These are the activations of a small neural network, seen along a few directions. Each row is one input.
In each table, some parts of the input vary, and every possible input appears once, in random order.
Descriptions start from the smaller parts, as in this example, which fits no table here: one of 5 places around a ring, together with either a single point or one of 11 places along a line or (one of 3 separate values, together with one of 6 places along a line).
Shared parts are said once, and a part with two or three values counts as separate values.

Other details of the inputs vary at random and push rows far along two fixed directions, the same in every table; ignore that.
These rows show it; all are for the same input, with only those details redrawn:
-11,-5,-4,3,3,0,2,7,0,3,1,0
1,29,-14,-9,23,-33,-10,-52,-19,19,55,17
9,13,6,-7,-4,-11,-8,-13,-5,3,-11,5

Rows:
r1: -11,-5,-4,3,3,0,2,7,0,3,1,0
r2: 20,8,17,-5,-8,1,-9,-5,0,-9,-21,-4
r3: -4,-2,-8,3,-1,5,1,8,2,1,6,-7
r4: 1,-13,0,1,2,6,5,4,0,-1,8,-4
r5: -8,-5,-6,6,-2,6,6,1,3,1,3,-3
r6: 23,10,11,-7,-13,0,-6,4,4,-12,-22,2
r7: 0,-5,-2,6,1,6,9,6,4,-6,8,5
r8: -3,-9,2,7,0,1,3,7,0,0,8,-4
r9: -8,-9,-5,-2,4,6,4,3,1,3,1,0
r10: -6,-9,-4,-1,2,5,6,2,3,3,4,-6
r11: -8,-3,-2,3,5,8,1,4,4,0,4,-8
r12: -6,-2,-10,2,2,6,-1,9,0,2,3,-1
r13: -1,-9,-2,9,-1,7,5,3,1,-3,7,-1
r14: 1,-10,0,-2,4,6,9,7,2,-5,9,1
r15: 22,7,10,-5,-13,-1,-10,-1,0,-7,-19,-3
r16: -3,-5,2,4,1,1,6,10,3,-4,9,2
r17: -10,-3,-4,2,7,8,-1,5,2,0,2,-2
r18: 20,10,18,-7,-8,2,-5,0,4,-14,-24,1
r19: -9,-5,-3,4,0,0,5,6,2,3,4,-6
r20: 10,13,4,-6,-8,-4,-6,-16,-2,0,-15,8
Describe the family of inputs behind these rows.
> one of 4 places along a line, together with one of 5 separate values
Which other rows does r1 become when the choice among 5 separate values takes its other values? List them by row number.
> r9, r12, r17, r20

Rows:
r21: 35,5,11,-9,-15,-9,-3,-20,-1,-6,7,-4
r22: 3,1,12,-9,-16,-10,6,-3,-4,9,-31,12
r23: -5,9,-1,7,-10,-15,4,-20,-6,13,1,14
r24: -9,-1,10,-8,-7,23,1,21,14,-14,-54,-1
r25: 8,22,-2,-8,-8,-20,-8,-8,-2,4,-8,24
r26: -10,-17,23,0,-16,8,11,18,8,-3,-52,4
r27: 5,-9,27,3,-10,7,5,34,8,-24,-41,7
r28: 18,-8,4,3,-10,13,3,31,15,-21,-1,-6
r29: -10,-3,-10,0,-7,-15,7,-8,-4,13,9,14
r30: -9,-22,7,1,4,41,1,35,15,-21,-27,-12
r31: 15,-4,8,-3,2,11,7,22,8,-18,9,-4
r32: 3,15,15,-11,15,-28,-20,-38,-9,18,2,-8
r33: 12,-6,27,-2,-7,-10,6,-6,-4,-8,-24,7
r34: 8,21,-7,-21,4,-16,-3,-45,-11,17,2,8
r35: -21,2,-31,-1,10,6,3,4,5,4,17,5
r36: 23,-5,1,-9,-18,12,-9,-12,1,-1,-22,-9
r37: 6,27,3,1,-4,-28,-23,-37,-17,21,10,-13
r38: 20,8,16,-5,-7,-12,0,13,-3,-12,-20,15
r39: 18,13,-2,-16,6,8,-11,-11,-4,-5,0,3
r40: 6,4,-5,-11,-19,1,-1,-12,3,5,-33,-3
r41: 20,12,9,-10,1,-31,2,-33,-18,7,14,17
r42: -24,-28,2,2,-3,28,15,21,14,-3,-39,-13
r43: -42,-28,-20,12,24,0,7,18,-5,24,37,-22
r44: 6,36,-2,-1,-1,-26,-10,-29,-8,9,11,27
r45: -3,-8,5,3,20,13,9,13,7,-18,34,-2
r46: 5,15,-20,5,14,7,-10,-21,-5,-1,37,1
r47: 34,4,22,3,-24,4,1,-8,4,-12,-16,-12
r48: -42,-16,-26,11,23,2,19,26,0,10,40,17
r49: -23,-16,12,7,7,13,-8,43,11,-5,-32,-19
r50: 16,-23,33,-1,-14,22,11,19,14,-21,-35,-17
r51: -45,-10,-41,20,22,19,14,16,7,7,39,-1
r52: 30,-5,22,-10,-13,3,5,-3,1,-8,-12,-8
r53: -8,-30,7,25,-20,12,19,36,7,-10,-22,-7
r54: 32,10,19,6,-19,11,-3,15,12,-24,-19,-7
r55: -9,-4,20,-1,-12,10,3,30,10,-11,-50,13
r56: 7,26,0,-8,-5,-21,-26,-5,-9,8,-6,-8
r57: -14,-25,-5,2,20,23,6,-9,2,2,20,-11
r58: -29,-33,-31,24,16,30,14,7,2,8,47,-18
r59: 7,26,-10,-6,-3,-14,-6,-50,-8,15,4,5
r60: 5,-4,-11,-10,15,4,-2,-30,-10,12,30,-3
r61: 6,13,4,-7,-11,-22,-19,-17,-12,16,-8,-15
r62: -42,-14,-37,4,28,17,16,18,4,8,36,2
r63: 10,18,-2,11,4,-20,-1,-10,-6,-5,27,18
r64: -8,27,-7,7,6,-18,-23,-10,-11,13,19,-10
r65: 16,11,-2,1,-1,-22,-4,0,-3,-7,13,18
r66: 23,13,2,-5,-6,-34,-3,-33,-15,5,17,16
r67: -24,-22,-37,11,22,25,5,20,6,-1,48,-5
r68: -22,2,-11,1,18,-7,-8,17,-6,12,18,-11
The inputs of r22 and r48 match in every part but one. If r33 is changed in the same way as r22 into r48, which row does it become?
> r27
Describe the family of inputs behind these rows.
> one of 2 separate values, together with one of 4 places along a line, together with either a single point or one of 5 places around a ring
Which other rows does r65 become when the place on the line of 4 takes its other values? List them by row number.
> r27, r38, r63
Which other rows agree with r41 in the choice among 2 separate values and the place on the line of 4? List them by row number.
> r22, r34, r43, r52, r60
